Q:
[[-23 -13 -34 -43 -30 -16 -26 -43  -8  59 -10  -1]
 [-51 -37 -30 -40  89 -34  -9 -33 -34 -44 -11 -31]
 [-54 -42 -34 -36  83 -37 -15 -31 -40 -54 -17 -37]
 [ -9  -7 -25 -36 -43  -8 -25 -34  -2  58 -12   3]
 [ 35 -36 -55  90 -24  75 -57  89 -34 -44 -64 -34]
 [-24 -23   3  -7 -25   6  21  -8 -24  39  27 -25]
 [ 15 -37 -35  68 -26  53 -29  67 -37 -35 -38 -40]
 [-26 -23 -20 -26  56 -16 -10 -19 -22 -22 -10 -19]
 [-55 -69 -40   8   6  17   1   5 -68  16  11 -66]]
A: -13

Q:
[[ 67 -48 -63  14   1 -15  62  27 -24  12 -13]
 [-55 -50  74  61 -42   1 -25 -59  87 -40 -56]
 [ 44  51  25 -30 -45 -15 -70 -49 -92  43  44]
 [-53  63  65  12  14  24 -64 -39   1 -25  24]
 [ 68 -40  56  56  12 -21 -54 -21 -51  47 -38]
 [ 68   7 -66  -5 -28  18 -78 -31  45  19  62]
 [ 49  62 -36  -8  -2 -43 -69 -24 -79  62  64]
 [  7 -21  55  78   0 -30  42  -6 -76  34 -43]]
A: -48

Q:
[[ 55 -54  64 -19 -10 -56  11 -24  -5  46 -49   5 -57  45  30  52]
 [-69  46 -25 -22  34 -38   1  41  24 -27 -54 -23 -37 -12  28  -9]
 [-61  18  49  13 -34 -15  29 -69 -52  67  11 -62   8  26   8  18]
 [ 41  18 -62 -66  -1 -68  66  15  61  65  19 -10  70 -68 -51  14]
 [-33 -40  -6  19  61   6  -5  -2  44  -7 -33 -48  34  24 -53  57]
 [-37 -48  26  49 -12 -50  13 -13 -16 -38  13  26  24  12 -26  20]
 [ -2 -57  59  42  51  -5  -2 -15  20 -57 -24 -53 -25  25  65 -44]
 [-43  33 -20  48 -58 -55   9  15 -46 -33  -8  -6  50 -59 -48  32]
 [ 17 -34  68 -53   9  15 -49 -12 -49 -14  48  25 -45  11 -66 -67]
 [-19  60  54  64  61   7 -65   8  30 -26   8  30 -21   3 -33 -45]
 [-65  37  33  70 -32 -43  28  -7  51  27 -17 -49  36  43  58  66]]
A: -54

Q:
[[-20  32  51   6 -23 -48 -20  11  -3  17 -58  38  50]
 [ 13 -28 -33  -4  16  47  25 -14   1 -18  65 -56 -49]
 [ 12 -18 -30  -4  15  28  15  -8  -9 -17  58 -17 -29]
 [-20  39  52  11 -22 -46  -3   8  13  13 -38 -10  48]
 [ 11  -1 -26   7  15  26  26 -11  20 -18  65 -62 -28]
 [-20  40  53  12 -22 -47  -1   8  15  13 -36 -15  49]
 [-23  67  61  23 -25 -69  24   9  25  12   4 -62  72]
 [ 13 -50 -33 -21  15  41 -27   1 -25   9 -61  65 -42]
 [  2 -22 -18 -14  -9  -6 -27  10 -25  18 -64  65   7]
 [  3  19   3  11   9   0  24  -6  21 -16  60 -59  -1]
 [-23  56  61  14 -25 -74 -23  16  10  19 -64  40  78]
 [-18  42  50  15 -17 -40  19   3  22   1  19 -51  41]]
A: 32

Q:
[[-16  10   6 -24  20  31  -6  11  15  34 -14  11  -6 -35  -3 -36]
 [-14   0   7   4  -7   6  10  17  14  -7  19   0  13  -5 -17  13]
 [  5   0  22 -19  25  26   2 -26 -23 -10  45   3  16  -8 -19 -11]
 [-11   6  -5   6   0 -16   2   2   7  -9  11 -15  -4  -8  -7  20]
 [-16  27   7  -7  -3 -30  -1  18  -3  -4   8 -10  19  -4  23  13]
 [-32  21 -21 -25  -1  -2   2  -4  12 -14   0   9  -2 -14  10  -8]
 [-11 -11  12 -19  10  51  18  13  -8   5 -31  -1  24 -32   8 -28]
 [-50   6 -42 -72 -23 -22   6  11   3  37 -33  -8  -1 -35  24 -32]
 [-29  23 -19 -37 -10 -24  14  23   9 -36  30  -7   4 -33  -9 -15]
 [-12  32 -26 -43  46 -30   7   1 -56  53  13 -57   3 -36  -3 -34]
 [-18  41  29  -8   6 -41 -10  40  21 -26  38 -22  37   1  35  33]
 [ -8  11 -17 -20  32 -11  24  13 -45  16   7 -40  38  11  -7 -16]]
A: 10

Q:
[[ 25  22  23  -7 -46  16   4  15  -7 -14  49  21   9 -11  -5]
 [ 39  17  29  49 -26  44 -21  17  24 -88 -10 -42  23 -22 -25]
 [ 31  -3  24  -1 -59  -5   6  14  21 -11  55  -5   7   9  -7]
 [ -5 -17  23 -13  33  21 -28 -50   6  22   0  37 -34  30  -9]
 [ -5  22 -31   1 -47  25   8  18  28   5 -31  33  23  15 -13]
 [  6  42  21   5 -10 -19  19  31  11   8 -51 -54  -7  29 -10]
 [ 32  28  38  44 -24  45 -11  21  18 -30 -20 -42  25  -7 -19]
 [ 16 -16  22  24 -12   8 -27  41  -8  18  16 -32  16 -38  38]
 [ 31  20  36  41 -15 -30 -11  21  -5 -11 -44 -23   1  -8 -10]]
A: 22

Q:
[[-52  75  -2  37 -82   6 -54 -12]
 [  5 -30   5   4  44 -27 -28  19]
 [-40  59  35  28 -66 -52  -6 -44]
 [-23  24  13  31 -14 -32 -45   6]
 [ -2   6  -1   7 -21   6  -4 -19]
 [-20  47  45  35 -60 -67  18 -57]
 [  9 -21  23  12  33 -48 -12   2]
 [ -5  27  26  22 -50 -35  28 -55]
 [ 39 -49  -6   9  26 -10  34 -23]]
A: 75

Q:
[[ -7 -13 -67 -82 -68 -52  -6 -37 -42 -66]
 [-27  45   1  46 -55  38  74  79   8   4]
 [ 29 -54  70   7  80   1 -66  21  57  43]
 [-26  60   1  49 -29  58  84  77  38  -2]
 [  4  -9  -5  40  -1  31 -16  40 -25 -30]
 [-55  48   4  50 -30  45  70  87  21   2]
 [ -7 -67  20 -32  14  -6   0   7   4 -11]
 [ 45 -17  61  24  22  49 -14 -16  61  46]
 [ 24  59  22  47 -72  51 -10  45   5 -26]]
A: -13
